Each row below holds a small network's activations on one input, seen along a few directions.
Each table varies a few parts of the input and shows all the possible inputs, shuffled.
A made-up example of a description, with smaller parts first: one of 8 places around a ring, together with either a single point or one of 9 places around a ring or (one of 3 separate values, together with one of 6 places along a line).
Shared parts are said once, and a part with two or three values counts as separate values.

A family of inputs:
x1: [-19 -35  43 -28  42 -16 -36  10 -38 -20  23]
x2: [ -1  15  27 -25   8   8  81  27 -12 -10  19]
x3: [ 16  14  23   2 -15   5  66  35   8   1   9]
x4: [ 15  30 -63   1 -23   9 -16 -21  20 -50 -37]
x5: [ -3 -33  32  22   6 -12 -60   9 -17   5  -9]
x6: [  0  14 -65  -3 -57   8 -29 -49 -11   8  32]
x7: [ -2  42 -40  -7 -39  -3 -21   6  20 -58 -30]
x8: [ -4 -43 -12  53   0  12  45   2  26  -1 -22]
x9: [-32  22 -33 -62 -36  -3 -11 -20 -34 -21  71]
x10: [ 20  39  49 -47  15   8  34   1 -16  -1  28]
x11: [-22 -32  12  45 -17   1  40  29  26  -8 -16]
x12: [-10 -54 -11  65  21   0 -13   0  -2   5  -7]
x13: [ 24  15  43  -7  -4  16 -49   0  -3  20 -10]
x14: [ 37  38  45 -22  -8   6  18   8   4   9  16]
x15: [-39 -35  21  -6  18  -1  64  33   3 -31  15]
x16: [ -7  40 -80 -19   3 -12 -12 -25  24 -23 -49]
x17: [-18  38 -30 -59  -1  -4   4  11  -5 -83   5]
x18: [ -7 -37  -8  10  46 -22 -49 -22 -10  40 -29]
x19: [-23 -36  17  21  -4  -4  49  40  22 -20   4]
x20: [-25 -34 -29  34  26  -9  51   0  31  26 -33]
x21: [-21  22 -80 -23 -33 -11 -24 -53  -6  35  20]
x22: [-44 -45  24   5  41 -14   5  30 -23 -26  30]
x23: [ 14 -45   7  31  21  -1 -54 -17 -17  13 -16]
x24: [ 25  12  48 -30   9  11 -42   9  -7   8  10]
x25: [ 12  14 -21  14  15   1  66  -6  18  46 -30]
x26: [ -3 -37  39  -2  20 -18 -53  18 -21  -9  12]
x27: [-16  22 -38 -36 -60  -7 -27 -14 -16 -11  61]
x28: [-28 -43  14  55   5 -10 -19  27  -1  -2  -1]
x29: [ -2  38 -35 -32 -26  -7 -13  17  15 -72  -8]
x30: [ 33   6  -5  33 -11  21  61  -3  14  19 -18]
x31: [ 19  13   5 -19  35   8 -39 -31   2  54 -32]
x32: [-31 -46 -26  45  48 -21  -8  -3   5  32 -18]
x33: [-28 -47  19  33  19 -16 -12  37  -5 -15  19]
x34: [ 10  13  52 -55  31  13 -26   2 -26  -3  21]
x35: [ 40   5  19   1  11  27 -43 -25  -4  28 -18]
x36: [ 53  30  18   9  -5  21  16 -28  10  28 -11]
x37: [ 16  17  18  25 -28   9  57  23  13  12 -12]
x38: [ 33  38   3 -11  20   0  20 -32  14  55 -24]
x39: [-17  25 -41 -11 -72  -3 -34 -23 -11   1  39]
x40: [ 35  40  41   1 -21  10  10  -2   9  20  -4]
Question: What is each input in this table made of?
Answer: one of 5 places along a line, together with either one of 2 separate values or one of 6 places around a ring
Question: Changing only the place on the line of 5 turns x38 into x40. The same change can be made to x20. Which row results?
Answer: x11
Question: A walk changes only the place on the line of 5. It starts at x18 and steps to x23. List the rest of the walk in order.
Answer: x5, x26, x1
Question: List by row number the other rows that have the place on the line of 5 in common with x6.
Answer: x4, x8, x12, x23, x30, x35, x36
Question: A walk changes only the place on the ring of 6. It starts at x26 and steps to x33. List the rest of the walk in order.
Answer: x19, x3, x14, x24
Question: Which other rows does x39 become when the choice among 2 separate values takes its other values? List them by row number.
Answer: x7

A family of inputs:
x41: [ 14  36 -37 -22 -31  13 -13 -27  -5   0  -7]
x42: [-16 -39   5  54  39  -1  47  31  21 -12 -33]
x43: [  7   6  -2  13  -5   5   5 -13   2  13 -22]
x44: [ -1 -10   2  21  -7   4 -16 -20  -1  29   9]
x45: [ 24  47 -53 -20 -43  13  43 -26  17   1   0]
x46: [ 26  15  51 -17   7  12   0   8   0 -10  -2]
x47: [-19 -48  65  23  37  -3  57  49 -15  -4  25]
x48: [-10  58 -14 -67 -43  -4   1   1 -18 -36  50]
x49: [  6  21 -34 -14 -32  13 -33 -34  -8  15  23]
x50: [ -2  55 -72 -34 -62  -1  33 -19  18 -29  10]
x51: [ -3 -26  17  34  16  -1  20  16  11  27 -33]
x52: [  4  -7   7  37  29   0  37  20  29  16 -42]
x53: [ 32  46  15 -51 -18  19 -17  -7  -7 -24  13]
x54: [-12  45 -58 -36 -51  -3 -20 -19  -2 -31   4]
x55: [-30 -75  19  61  25  -3   9  20   0  14   6]
x56: [ 15 -18  71   6  29   6  15  38   8   4 -14]
x57: [-10 -42  21  43  15  -1  -1   9   8  43  -2]
x58: [ 18  49  10 -53 -22  12  12  -7 -22  -2  41]
x59: [-22 -58  15  52  26  -3  29  27   3  -2 -25]
x60: [ 18  19 -28 -19 -14  -2 -67 -30 -18   1   7]
x61: [-22  24 -42 -57 -19 -15 -69 -28 -19 -27  25]
x62: [ -6 -52  69  25  41   4  26  50   0 -26  -5]
x63: [-29 -80  31  30  61 -12 -24  16 -16   6  -3]
x64: [ -6  60 -65 -33 -38  -1  -3 -15  15 -39  -4]
x65: [ -9 -48  35  13  51 -11 -34   5  -8  36 -12]
x66: [ -9  29 -49 -34 -36 -17 -72 -22 -15 -31  18]
x67: [ 16  18 -19  14 -19   5  63 -12  24  13 -14]
x68: [  6 -13   0  35   3  -1  77  16  33  27 -25]
x69: [-21  31 -55 -29 -53  -3 -40 -25  -5 -18  33]
x70: [ 13 -12   6  15  11  -9 -52 -17 -11  14  -8]
x71: [  2 -14  68   5  25  -2  46  38  -7  27  16]
x72: [ 12  18  48 -18   4   4  31   8 -15  12  27]
x73: [ -1 -17  14 -10  30  -6 -49 -24 -17  21   0]
x74: [ 13  23 -12  15   8   6  23  -9  21   3 -31]
x75: [-16 -74  23  54  42 -16 -28  22 -10   0 -11]
x76: [ 20  52 -46 -19 -18  14   5 -22  13  -9 -15]
x77: [  4 -42  26  37  32 -15 -37  12  -2  28 -19]
x78: [  6  13 -21 -43   4   1 -64 -37 -23   7  15]
x79: [-13 -46  -2  53  13  -3  86  28  25  -2 -16]
x80: [  2  55  -9 -65 -40   2 -26   1  -4 -57  24]
Question: What is each input in this table made of?
Answer: one of 5 places along a line, together with either one of 2 separate values or one of 6 places along a line
Question: Changing only the place on the line of 5 turns x75 into x60. The same change can be made to x47. Which row results?
Answer: x58
Question: Which other rows does x71 become when the choice among 2 separate values takes its other values? List them by row number.
Answer: x56
Question: Which other rows does x58 become when the choice among 2 separate values takes its other values? List them by row number.
Answer: x53

A family of inputs:
x81: [ -1 -35  23  18  31  -1 -36 -13 -11  48   3]
x82: [ 18  -7  76 -17  46   3 -30  20 -14   0  -6]
x83: [-27 -40  56   7  38  -9  46  64   1 -54   4]
x84: [ -5  28 -28 -41 -39  -3 -27 -21 -22 -13  50]
x85: [  1  35  -9 -55 -36   4 -30  -8 -18 -35  42]
x86: [ 16 -23  15  32  22  10  28  -9   4  48 -14]
x87: [  6 -32   3  37  36  -5 -61 -10   8  21 -40]
x88: [ -8  -2   8 -26  -5 -12 -59 -14 -35  17  39]
x89: [-48 -73 -12  61  22 -18  31  31  11 -15 -12]
x90: [ -5  39 -66  -4 -40   4  21 -26  17  -9 -12]
x91: [ 30  45  31 -26   1  11  63  23  22 -15 -17]
x92: [  5  15  39 -52  19  -6 -61   9 -29 -30  13]
x93: [  4 -24  45  11  25  -4 -30  -4 -20  45  20]
x94: [ 17  19 -42  30 -10   2  34  -5  40   8 -56]
x95: [-36 -54  46  22  16  -5  46  55  -4 -31  22]
x96: [-14 -13 -16 -19   0  -9 -66 -24 -26  18  22]
x97: [ 11  18 -22   9 -18   7  59  -9  23  31 -11]
x98: [-40 -68 -20  68  27 -19  17  39  22 -32 -36]
x99: [-12  16 -62 -20 -32  -5 -45 -37  -5 -21   9]
x100: [-14 -15 -27  -6   2 -13 -77 -29 -17   8   0]
x101: [ -1 -37  10  31  32  -4 -47 -18  -2  39 -17]
x102: [ -3   3  29 -40  -3  -4 -63   0 -32  -6  30]
x103: [  2  43 -73   4 -34   3   7 -18  27 -26 -36]
x104: [ 23  33  21 -13 -22  13  63  12  19   7   1]
x105: [ 16  70   0 -52 -20  11  37  13   9 -47   4]
x106: [ 24 -21  -5  52  29   6   4  -3  23  23 -58]
x107: [ 36   5  68  -4  38  15  33  23   1   0 -22]
x108: [28 -8 60 11 18 17 32 12 -2 23 -5]
x109: [  8  46   2 -66 -12   1 -28   2 -15 -57  23]
x110: [-49 -71   1  46  20 -13  43  35   2  -7  12]
x111: [ 10 -20  68  -3  27   5 -33  10 -18  24  11]
x112: [-11  19 -51 -34 -34  -1 -33 -31 -13 -12  32]
x113: [  9  58 -10 -39 -45  15  37   2   5 -25  23]
x114: [ 10  16 -34  23 -16   3  47 -14  30  24 -33]
x115: [ 22 -12  37  24  15   7  32  -1  -6  44   3]
x116: [ 16 -25   3  46  24   7  17 -12  12  40 -34]
x117: [  2  51 -30 -25 -48   7  38 -11   0  -3  32]
x118: [-43 -60  24  37  13 -15  47  42  -8  -9  31]
x119: [ 17  28   1   1 -24   4  62  -1  14  28   9]
x120: [ -5  21 -68 -13 -27  -6 -59 -30   5 -38 -14]
x121: [ -7 -10 -34   2   6 -14 -91 -22  -7 -10 -23]
x122: [ -4  42 -54 -18 -42   9  32 -21   9  -1  11]
Question: Changing only one part turns x85 into x84. The same change can be made to x111. Which row results?
Answer: x93
Question: What is each input in this table made of?
Answer: one of 6 places along a line, together with either a single point or one of 6 places around a ring
Question: Which other rows does x91 become when the place on the ring of 6 takes its other values? List them by row number.
Answer: x82, x92, x105, x107, x109

A family of inputs:
x123: [  5 -12  47   3  29   4  45  31   2 -10  -6]
x124: [ 20  41 -41  -7 -36  11  12 -32  10  18  -2]
x125: [-13  10 -58  -6 -25  -7 -42 -16   4 -34  -8]
x126: [ 27  58  -6 -31 -26  12  13  -9  10  -5  -5]
x127: [ 12  49  -1 -49 -16   8  18   2  -2 -30  14]
x128: [-23 -49  -9  46  22 -10 -14  14   8 -12 -25]
x129: [-17  26 -15 -34 -38  -2  22   7  -8 -32  42]
x130: [-16 -44 -16  47  27  -9   3  -3  12  29 -27]
x131: [ -7  17 -66  -3 -21  -7 -23 -35   6   8 -10]
x132: [-24 -35  32  18   9  -4  47  38  -3 -10  21]
x133: [  4  12  17 -50   0  -2 -93 -24 -38   2  33]
x134: [  0 -43  60   3  44  -7 -65   5 -32  22  16]
x135: [ 20  -5  43  20  20   7  39  22  15  15 -23]
x136: [ 11 -23  10  44  12   7  38   0  16  38 -20]
Question: What is each input in this table made of?
Answer: one of 2 separate values, together with either a single point or one of 6 places along a line
Question: Changing only the choice among 2 separate values turns x131 into x130. The same change can be made to x126. Which row results?
Answer: x135
